Each row below holds a small network's activations on one input, seen along a few directions.
Each table varies a few parts of the input and shows all the possible inputs, shuffled.
A made-up example of a description, with smaller parts first: ring(5) and (point or (values(2) and line(4)) or ring(11)).
Shared parts are said once, and a part with two or three values counts as separate values.

Other details of the inputs shift rows strongly along two fixed directions, in all tables alike. That doesn't count.

A family of inputs:
row 1: [13 14 24 27 -6 39  6 23  9 24  2  3]
row 2: [  5  12   8 -10  30  20  12   1  15  21  27  -2]
row 3: [ -7   4 -24 -27   2 -11  -3 -21 -30 -27   5   0]
row 4: [-17  16  10  14  18  38  -2  27  -3  43   5   0]
row 5: [  5  -3 -30   3 -55  -4  12 -17   7 -53 -17  10]
row 6: [ -8  -3  -9 -36  36 -19  10 -34   0 -14  24 -19]
row 7: [  6 -12 -26 -17 -22 -14   0  -1 -12 -36  -1  -4]
row 8: [ -7  -8  -5  28 -20 -10  -8  26   8 -12 -33   4]
row 9: [  3   2   0 -39  29 -25  -7 -27 -11 -18  18 -16]
row 10: [-10 -14 -25  -1 -15  -1  11   2   5 -22   3  -7]
row 11: [ -7  15  21  -2  32   6  -5  -6 -21  38  28   2]
row 12: [-23 -21 -19  11 -24  -1  -2  11  15 -31 -25   6]
row 13: [ -3 -26  -4  16 -25  -2 -13   2   5   0 -20  15]
row 14: [ -3   9  -4  27 -37  37 -11  40  32  20 -17  11]
row 15: [ -1 -10  21 -11  20  -3  13 -27  -6   9  -5   2]
row 16: [ 10  13  11 -19  13 -14   1 -23   7  13  29   8]
row 17: [ 17  10 -13  37 -29  18  -7  33  12   1 -16   3]
row 18: [15 16 32 10 24 22 -4 14  9 45 31  5]
row 19: [ -1  10  37   3  28  14   5   0  -1  25   9 -19]
row 20: [  7  16  18 -11  43 -17  -1  -6  -4  22  13 -24]
row 21: [-13 -18  -1  12 -15 -16  -6   1   3 -19  -8  14]
row 22: [-12 -25 -11   7 -12  10  -1   7  15   2 -27   8]
row 23: [-14  -9 -38   8 -39  -2  11 -23 -25 -53 -16   2]
row 24: [ -2  -3  16  41 -32  33   4  39   3  15 -15  -4]
row 25: [ 11   9   2 -18  34 -27  17 -11 -13  10  19 -14]
row 26: [  3 -13  -5  24 -19   1  -8  17   7  11 -40   7]
row 27: [ 4  5 33  1 27  2  1 10 -6 42 32 -4]
row 28: [ -1  -7  -1 -19  17 -29  -3 -31  -7 -16  25 -13]
row 29: [ 14  16  12  -2 -13  17 -18  22  10  21  -4  10]
row 30: [ 14  -2 -32 -18 -21  -6  -3 -13  -1 -44   5   3]
row 31: [ 18  18 -21 -25   7 -35  10 -31   4 -16   8   0]
row 32: [  5 -14  -2 -54  34 -31   3 -46 -13  -9   6   2]
row 33: [-14 -19  -3  11 -23 -10  10  -7  -1 -40 -23   5]
row 34: [ -8  -3  20   8  -4   9 -18  29   2   7 -19   8]
row 35: [  0  25  10  19  20  13  -4  20 -15  41  -5  -3]
Description of these inputs: values(5) and (point or line(6)).
Changing only the values(5) part turns row 32 into row 26. The same change can be made to row 3. Which row results? -> row 35
Which other rows agree with row 14 in the values(5) part? List them by row number. -> row 2, row 4, row 6, row 10, row 12, row 22
Which other rows agree with row 11 in the values(5) part? List them by row number. -> row 13, row 16, row 18, row 21, row 27, row 28

A family of inputs:
row 36: [  0  -6 -32  19 -49  10   4   3  11 -34 -12   5]
row 37: [ -3  -3  13  36 -21  32 -16  51  20  31 -27   7]
row 38: [ -8 -20 -25  -6 -17 -19   7 -22 -14 -42  -6  -2]
row 39: [  4   3 -40   6 -39   0  -5   3  -2 -32  -8   0]
row 40: [ -6 -14 -23  23 -40  -6  -1  11   2 -36 -30  -1]
row 41: [-10  -3   0 -14  21 -17  11 -20 -14 -16  10  -9]
row 42: [-4  4 26 -6 25 16 -5  7 -3 29  8  0]
row 43: [ -3 -11 -19   1 -22 -13   0  -8  -1 -27 -16  10]
row 44: [  5  -7  -6 -34  31 -38  19 -47 -15 -20  14  -5]
row 45: [12 10  9  8 -6 12  2  6 14 10 12  2]
row 46: [ 12   6  -9 -13   2  -6  16 -21   6 -14  16   1]
row 47: [ -6 -15 -21  23 -42 -10  -6  10   3 -37 -26  -2]
row 48: [  0  -4  14  34 -32  29 -23  45  16  21 -28   7]
row 49: [ -7   2  24 -11  37   9   0   5   1  33  16  -3]
row 50: [ -3 -10 -13 -21  14 -27  13 -36 -14 -22   5  -5]
row 51: [ -2 -10 -37   8 -48   3   8  -7   4 -49  -3   3]
row 52: [ 18  28  14 -21  38  -1   4  -5  -5  29  29  -5]
row 53: [  0 -10 -11 -34  21 -32   7 -33   0 -19  14  -2]
row 54: [  0  -2  11  17 -15  19 -12  27   9  15 -21   6]
row 55: [ -3   8  22 -24  54  -3   6 -12   0  36  21  -5]
row 56: [ -2   6  21 -13  31   7  -1  -4  -2  28   6  -1]
row 57: [ 18  28  20 -13  33   2  -4   3  -1  35  29  -6]
row 58: [-6 13 34 14 30 15 -1 19 -2 42  1 -8]
row 59: [-10  -1  19  40 -24  38 -18  47   5  30 -20  10]
row 60: [  6  10 -22 -26   6 -13   7 -22 -14 -22  25  -6]
row 61: [  3 -10  -7 -21  12 -33   9 -35 -10 -23   8  -5]
row 62: [-4 12 32  8 25 18 -5 15  0 47  2  5]
row 63: [ -1  -4   5  22 -24   8 -14  21   7   6 -17   9]
Changing only one part turns row 52 into row 39. The same change can be made to row 44. Which row results? -> row 50
Describe the family of inputs behind these rows. -> line(4) and (values(2) or line(5))
Change only the values(2) part in row 52. List by row number the other rows that result. -> row 46
Which other rows agree with row 49 in the line(4) part? List them by row number. -> row 38, row 41, row 42, row 51, row 59, row 60
Change only the values(2) part in row 36. List by row number the other rows that result. -> row 39
